A small network was trained on invented records. Each row is its activation on one of them, seen along a few directions.
Each row is followed by the record's values for the fields J, L, G, M, U.
Other fields move the rows too, some of them a lot.
[ -3  11   6   3   7 -20  11 -19  16  31  -4  26   4   1  14  11  18  -9
   7 -18 -40 -21  -4 -23 -18 -14  -6]	{J: j5, L: l2, G: g2, M: m4, U: u2}
[ -9 -18   2   5 -15   8 -37 -14 -17  31   7  11 -17   5 -17 -28  -2  16
   5   4   8   1   6 -27 -12  -1  -9]	{J: j2, L: l1, G: g2, M: m1, U: u2}
[ 13  17  13 -25  34 -14   3 -31  14  22   3  -3 -26   5  -1  21  31  11
 -28  -4 -39  -3   3 -10 -43   4 -24]	{J: j2, L: l2, G: g2, M: m3, U: u2}
[-14  -2   9  22 -15  -7   3  26  -3   3   6  -5  14  34 -24  10  -1 -22
  -1  -1  -3  11  10 -22   0  -7   4]	{J: j2, L: l2, G: g2, M: m1, U: u2}
[-13 -13 -18  17  21 -31  -3   5  12   9   8   5  -2  -3  40  -5  -1  -9
 -14   6   4 -13  -2  13 -23  -1 -14]	{J: j5, L: l2, G: g2, M: m2, U: u1}
[ -8  34   8  -1   6 -32 -11  11   2 -13 -18  18  -3  -4   1 -16   2   2
   1 -27  -3 -16  45 -21  -7  -3  18]	{J: j2, L: l2, G: g2, M: m4, U: u2}
[ -7  14  14  -7   5  17   1 -31  -6  27  -3 -26  -6   4 -23   1  12   0
 -12 -12 -12   7  -9 -13   0 -15 -12]	{J: j3, L: l1, G: g1, M: m1, U: u2}
[  9  18   3 -28  -9   0 -21   9  13  -7  33  16 -41  27  16  39 -18  -9
   7 -27 -46 -42  -4  27 -29   5  -9]	{J: j1, L: l2, G: g1, M: m3, U: u1}
[-22 -21  19  24 -38   3  22  39 -10  17   9 -22  18 -14 -20  -4   4  19
  -2  19  16  52  -5  -4  31  -5   2]	{J: j4, L: l1, G: g2, M: m3, U: u2}
[ 12   5   7   8  -7 -24  25  21  -7  -9  -1 -37  10   7  20 -40  25 -11
 -19   4  23  16  25 -32  19   1  22]	{J: j2, L: l1, G: g2, M: m3, U: u1}
[ -5 -12  10  26 -25   0  44  -4 -17 -10   3   3  28   9  12 -42   1  -4
  10  -6  39  11 -24   3  49   1  -4]	{J: j5, L: l1, G: g1, M: m3, U: u1}
[ -2  35 -16 -14 -28  25 -10   8 -10 -11  11   9   3   3 -17   5   9  10
   4   9   2   7  -8 -13  -5 -27  -8]	{J: j3, L: l2, G: g1, M: m1, U: u2}
[ 13  30  -2   1   8  13 -19  10   4 -17 -26  -1 -20   1 -25  10  -7 -14
   1  19  -3 -34   9  38 -18  14  -9]	{J: j3, L: l2, G: g2, M: m1, U: u2}
[  8  -3  11 -17   5   8  11 -19   6  10  24 -13 -13  -6   6  14  35  15
 -15 -11 -36 -19  28  19 -45  27   7]	{J: j1, L: l2, G: g2, M: m3, U: u2}
[ 10 -29 -15 -17   1  11  -6   8   8  17  -5  -1  26 -10  -1   1  -6 -15
   4  -5 -25 -21 -34   1  -5   1  35]	{J: j3, L: l1, G: g2, M: m1, U: u1}
[ -4   8  -3  -1   8  -1 -10   7  19   3   6 -31  -5  25 -14  17  19  20
  12   1 -10  -7  -6  -6 -12   0  37]	{J: j4, L: l2, G: g2, M: m1, U: u2}
[ 17  -2  33   4  30  33   6 -13 -10  -7  32 -17 -11  -9  16  29   7 -27
  15  17 -33   4   0   9 -20 -12 -10]	{J: j4, L: l2, G: g2, M: m3, U: u2}
[  4   2  -4  35   8  19   2  16  -3   4  18  -4   4  -2 -18 -29 -24  17
  11 -21  13  22 -39 -15  23   5   4]	{J: j4, L: l1, G: g1, M: m1, U: u1}
[  8  -7  -5 -12 -19  -4 -16   0 -11  23  17  -6   1   0  -2  -3 -20  -6
  25 -22 -21   2   9  -1  25  -9   6]	{J: j4, L: l1, G: g1, M: m4, U: u1}
[ -8   5   4 -10 -13 -28  -6 -22   2   3   6  24 -20   8  15  35   1  -7
   1  -4  -8 -27 -17 -19 -52  -6 -25]	{J: j5, L: l2, G: g2, M: m2, U: u2}
[-17  14  12  -4  -4  16   4   0  34 -12  -8   0 -22  11  10  -6 -22   4
 -21   7  33   5  -1   2  -6  -1   0]	{J: j4, L: l2, G: g2, M: m2, U: u2}
[-13  16  23   2  30  -1 -11  -9  -8   7 -24  11  -5   7  -6   4   6 -17
  -1 -17 -28 -34  -7  12 -36   9   4]	{J: j2, L: l2, G: g2, M: m1, U: u2}
[  7 -10  -7 -14  11  19   3  -4   2 -16  10 -18  17   2   5   6 -45  -1
   0  25  11   3 -23  13   9   4  13]	{J: j3, L: l2, G: g1, M: m3, U: u1}
[ 25   0  18   0  -6 -26 -29 -13  25  18  29  -1 -30 -17  -7   7  15   3
   3   4 -55 -28  -2  25 -32  -7   4]	{J: j5, L: l2, G: g2, M: m3, U: u2}
[  4  13 -25 -17 -17  -3  20 -12  -9 -11  -5  -8  -5 -10  19   7  18  10
  16   4  32  -5  -2  -5 -21 -12  11]	{J: j3, L: l2, G: g2, M: m2, U: u2}
[-14  -9  -3  38 -30  27  16   7 -24 -19 -33 -27  28 -23  -5 -11 -16  18
  13  29  30  30 -10 -30  31   7  26]	{J: j3, L: l2, G: g2, M: m1, U: u2}
[ 10  20  14  17  -7  -2 -18   5  13  23  -2  29   9 -18  19   7   1   4
 -18   7   3  38  23  -6  25   8   7]	{J: j2, L: l2, G: g2, M: m4, U: u2}
[ -3   0  -6   8  14  13   8   5 -16  10  28   0   5 -18  11 -27 -11  -9
  16 -24  11   7 -21 -23  27  -6  20]	{J: j4, L: l1, G: g1, M: m4, U: u1}
[ 16  -2   8 -12  -5 -13   1  -1  -3  -3  18  11   6  11  -3  -3   9  15
  32  25 -19  -5   2  18  -4 -31  -9]	{J: j5, L: l2, G: g2, M: m3, U: u2}
[ -2  16 -12  -1  -4 -20  -3  -7  -9  10   0  -3 -18 -30  14  15   6   2
 -16 -13 -16  -3   4  31 -35 -22  14]	{J: j3, L: l2, G: g2, M: m2, U: u2}
[  2  -9  18 -17 -31  18  13  11  20   3   3   7   1  30   7   1   1   6
  -9  19  25   9 -20 -42  -1  15  -5]	{J: j2, L: l1, G: g2, M: m3, U: u2}
[ -3 -14  -1  30  23  15  39  24  17  -6 -15  13  11 -19 -13  -2 -26  -1
  15   7  30  19   0  -2  45  -8  19]	{J: j4, L: l2, G: g2, M: m4, U: u2}
[  1  -3  23 -18   2 -36 -43 -10  11   4   3  10 -21  18  28  19  32 -27
  -4  -5 -19  -7  -4  26 -33  -4 -22]	{J: j5, L: l1, G: g2, M: m2, U: u2}
[-12  15  -3 -11   3  -4   6 -15  20   3 -17   3 -27 -28 -29  19  -1 -14
  13 -31  -6 -16   0  26  -5   7 -29]	{J: j3, L: l1, G: g2, M: m4, U: u2}
[ -6   8   6 -23  22   2  21 -11   8  16 -16  13  -5  11   0  -9 -14  16
  11   3   0 -10  20 -13   1 -13   3]	{J: j1, L: l2, G: g2, M: m3, U: u2}
[-10 -10  -3  32   1   6  13  13 -25 -26  -5 -19  38  20 -14 -28 -21  12
  18 -17  30  20  16  -8  41   7  16]	{J: j4, L: l2, G: g1, M: m1, U: u1}
[ 17  -1  14 -10   2   4  15  16  15   9  15   5  -5  32 -10  53   0 -18
 -19 -10 -23   8 -14 -22 -19  16  15]	{J: j1, L: l2, G: g2, M: m1, U: u2}
[ -8  -5  -8   0  21  18   3  22  -1 -10 -11  -3  -3   7 -25  22  -7 -26
 -15   6   5 -25 -27   6  -9   5  19]	{J: j3, L: l2, G: g2, M: m1, U: u2}
[ 16 -10  11  -8 -15  11  -5  13   8 -13 -15  -8  -4   6 -28  15 -14 -21
  -2  15  20 -16 -10 -24   2   3  -5]	{J: j3, L: l1, G: g2, M: m3, U: u2}
[ -9  -9   1 -31 -45  12  31  -3 -10   2   8  -2  33  -7  -5 -28 -26   2
  -9   7  40  42   7 -21  35 -25  38]	{J: j3, L: l1, G: g1, M: m3, U: u2}
[ 10   6  -9   8 -15  -8  -8 -26  21 -27 -21  14  -6 -30   0  26  12 -14
  -6   7 -33 -44  -4   6   8  12  10]	{J: j5, L: l2, G: g2, M: m1, U: u2}
[ -3 -12  20   6   7 -20   6  -3   2   9   1  -8  -4  11  14  13   1 -10
   6  10 -41 -20 -14  36 -35  -1 -12]	{J: j5, L: l2, G: g2, M: m3, U: u2}
[ -1  23  -2  -7  30  26 -10  -9  -5 -11  37  -1  -2   8 -10  16  37  -4
 -16 -10  -7  12 -14  12  -7  12  -6]	{J: j4, L: l2, G: g1, M: m1, U: u1}
[-10   8 -11  23   3  10   3  15  -7  19  12  15  -2  -5  24 -24  16   4
  -5  37  49   5  10 -27   1 -15  -6]	{J: j2, L: l2, G: g2, M: m2, U: u2}
[ 16  -2  13  -6  34  -2  13  -5  23   1 -23 -15   0  30  23  -9   6 -19
  -1   3  -4  13 -16 -13 -12 -19 -18]	{J: j2, L: l1, G: g2, M: m3, U: u2}
[-16  30  17  -6  15   5   7   5 -23 -20 -12 -22 -19   8   7 -26   2   5
 -11  26  -3  -5  -2 -21  22  -2   2]	{J: j2, L: l1, G: g1, M: m3, U: u2}
[ -5  -5   4  -1  16  -3 -11  -5  -1  -1  25 -20  12  19  14  10 -21  -1
  11 -18  -9  -9 -11  13 -13  16   3]	{J: j4, L: l2, G: g1, M: m3, U: u1}
[-15  16  10  -3  -2   4  -2 -19  -5  -8  -9  23 -17  -1  12 -25 -21  31
  -3 -30   7   7   4  -3   6   5   7]	{J: j2, L: l2, G: g1, M: m2, U: u2}
[ 28 -10 -15 -16  16 -11 -14  30  -3 -18  -9  -1  -5 -14  25   5   7   8
 -10  -7  35  -3 -12  -3   9 -27   7]	{J: j3, L: l1, G: g2, M: m2, U: u1}
[  9 -12 -11  11  18  12  -4  -7  13 -20   4   3  -4   0  14   8  11   2
 -43 -13 -14  -2 -17  -6  21 -18 -13]	{J: j2, L: l2, G: g1, M: m2, U: u1}
[ -1   0   1  20  18  -6 -16 -27 -39  21  15  10 -42  -9  -5   1 -10  -7
   6 -13 -33  -6 -22  10 -21 -13 -19]	{J: j2, L: l1, G: g1, M: m1, U: u2}
[ -9  -7   8   8  18  -8 -10  -9  -3 -12 -23  14  11  21 -17  -7   5 -17
   0   7  -3 -20   5  14   4  31   0]	{J: j5, L: l2, G: g2, M: m1, U: u2}
[ -9   1  10  -2  -5   6 -10  22  -9  18  38 -12 -33  14  -6  18  24 -29
  13  -1  11 -16   2  -5 -28   5  17]	{J: j4, L: l1, G: g2, M: m1, U: u2}
[-17 -14   5 -11  17  17 -11 -15  34  -3  19   5 -21  -7 -20  15  10  -8
  -6 -21   0   2   4  10 -29  31  14]	{J: j4, L: l2, G: g2, M: m1, U: u2}
[ -6  13  -2  -3   5  26  -3  22   1 -25  17  -1  -7  -4  14 -12  12  -5
   7  -8   4   7 -20  25  27  -3 -26]	{J: j4, L: l1, G: g1, M: m2, U: u1}
[ 24  -1   4  11   2  -2 -21  -1  -7  14 -10  22  25  -9  27  15   9   2
 -12 -11  -6   4   6 -16  19  -5  38]	{J: j2, L: l2, G: g2, M: m4, U: u1}
[ -7   4   0  -1  37 -28 -23  -1   0  -1 -20  -6 -11  -2 -23   8  11   6
   1  13 -11  -1 -38   6  -1   9 -15]	{J: j2, L: l1, G: g2, M: m4, U: u2}

Here are new rows. What are their fields?
[ -8  -7 -17 -12  28  15 -12   9  -3  -8 -20 -14   4 -15  27  13  23   3
 -23  -4  -5 -25   4   5  -2 -36  11]	{J: j3, L: l2, G: g2, M: m2, U: u1}
[ -6  23 -10 -14 -11  15   0   4 -17   6 -16  -6   8  13 -20  19  -6   9
  -8  -4 -34  -8 -15 -15 -22 -14 -26]	{J: j3, L: l2, G: g1, M: m1, U: u2}
[-15   1  -9 -11  30 -18  18 -14  -3  -3   1   0   9  -8 -15   0 -11  16
  24  38   1 -10   1  -8  13  -7   4]	{J: j5, L: l2, G: g2, M: m3, U: u2}
[  0 -19 -24  25   5  37  -8 -16  -1   8 -18  -4 -22  -8  -7  13   8   6
 -15   5  -4  10  15   3 -14 -23   1]	{J: j3, L: l2, G: g2, M: m1, U: u2}
[-11 -13  33 -10  -1  12   9  -5  -8 -13   7 -21  -6  -2 -28 -13   8 -22
  35   2 -21  -5  23  -4   3  -2 -23]	{J: j4, L: l1, G: g2, M: m3, U: u2}
[  2 -10  -5   2 -15  -8  -7  13  20 -23   7  -8  39 -17  -5  -2 -15   0
  27  27  12  17  12 -35  -7 -18 -18]	{J: j3, L: l2, G: g2, M: m3, U: u2}
[-19 -25  17  45 -31  11  34  22  -7 -34 -19 -15  35 -22 -10 -59 -14  36
 -16  21  42  45  13 -23  42  -6  11]	{J: j2, L: l2, G: g2, M: m3, U: u2}
[  8  -9  10  18  25  31  10  12 -11   7 -11 -10 -14   7   8  11  12 -13
  -8 -28 -15 -24  15  17   3  -2  12]	{J: j4, L: l2, G: g2, M: m1, U: u1}
[  1   3  15  -7  -5  10 -22  -8  21  -5   9 -14  16  21   3  13  10  -1
 -25 -15  -5  13   4  -7  28 -12   7]	{J: j4, L: l2, G: g1, M: m1, U: u1}
[  7  16  10  -3  15 -18  11 -24   2   1  -5  -7   1  21  25  15  11   0
   7  21 -25 -22   3   9 -42  32 -13]	{J: j5, L: l2, G: g2, M: m3, U: u2}
[ 14  13   2  -2   3  -5  -7   2 -10 -20   5 -11 -20  20   5  22   1   9
  -5  40 -21   8  12  -4  13 -21 -16]	{J: j2, L: l2, G: g1, M: m3, U: u2}
[-22 -15  11  -4  -1  -3   2  -3  -2 -16 -12   6  -2   1  15  11 -17  13
  16 -29   9  16  10  18  -8  -9  13]	{J: j4, L: l2, G: g2, M: m2, U: u2}
[-11  -1 -49  -3 -12  -7   4  29 -17  -2 -17  -5  16 -15 -22 -24  -6   3
  26  -4  19  -6  28 -25  53   4  -6]	{J: j3, L: l1, G: g1, M: m4, U: u1}
[  4   1  15 -24   7  14 -24  18  27 -10   8  16 -50  11  10  14   6  18
  -4   0 -42 -24  -6  -3 -47  -2  -2]	{J: j2, L: l2, G: g2, M: m3, U: u2}
[ 17  -8  -2   4   4   2  12  -2 -34   3   7 -20  18 -10  -5  -1  -3  16
  -9  19   2   8  15  -9 -23  26  29]	{J: j3, L: l2, G: g2, M: m3, U: u2}
[-14 -10  -2  19  16  21   1  10 -12   1  -2 -17  12   0  -1 -18 -21  44
  23   7   5  46  12  16  20   3 -15]	{J: j4, L: l2, G: g1, M: m3, U: u2}
[ 16  -7  10   7 -34 -15  29   4  14 -35   9  10   8 -17   4 -15  -6  13
  -2  16  -9  -1  19 -13  25 -15   7]	{J: j5, L: l2, G: g2, M: m3, U: u2}
[  7  -3   3 -27   2   8 -14   2 -24  20   5  -9  33 -20  -8   7  20 -18
   0  -8 -21 -12 -29  26 -18  20  13]	{J: j3, L: l1, G: g2, M: m1, U: u1}
[ 20  25   4  -7  -2 -13  -1   1   0 -13 -21  33  -9   2  -3  10  -6  -8
  18   7   4   6  16 -11  33 -16   4]	{J: j2, L: l2, G: g2, M: m4, U: u2}
[-11 -21  32  -8  26  22   4   3   1   6   5 -13  -2  11  -5   5 -10  12
  26   5   0 -15   0 -13  -6  -6  14]	{J: j4, L: l2, G: g2, M: m3, U: u2}
[ -9 -33  -2   3  12  -9  -1  -9 -26 -17 -40  24   3 -13  19 -19  -2  -7
  19  -1  23   4   2 -24  20  -3  -2]	{J: j2, L: l1, G: g2, M: m2, U: u2}
[ 46  36  16 -24   2 -15  -3  -3  -1  11   9   1 -33   2  -1  23 -17 -19
   5 -17  -4  -6 -10  -5 -29 -14 -21]	{J: j3, L: l1, G: g2, M: m3, U: u2}
[  4 -12   9  -3   1  -7  29 -19 -16 -29  -4  13  10   8  16   4 -16  18
   0  13  11   0 -15 -31  18  13   9]	{J: j5, L: l2, G: g1, M: m3, U: u2}
[ -4  11   5 -19 -18  20  13 -11  -6  15  -7   2  42  -1   6   9  -8  25
  -1  15  16   1  -5  -4   0 -17  21]	{J: j3, L: l2, G: g2, M: m3, U: u2}
[ 13 -11 -17  21  10   1  18  32 -21  21  -5  28   4 -14 -11  -7  26 -18
  10   6  19   7 -11 -21  15 -19 -16]	{J: j2, L: l1, G: g2, M: m4, U: u2}
[ 29   1  -5  16  25 -14 -10   1 -11 -14   6   6  13  -2  12 -35  27  -1
  25 -10  34  23  16 -17  31 -27  16]	{J: j2, L: l1, G: g2, M: m4, U: u1}
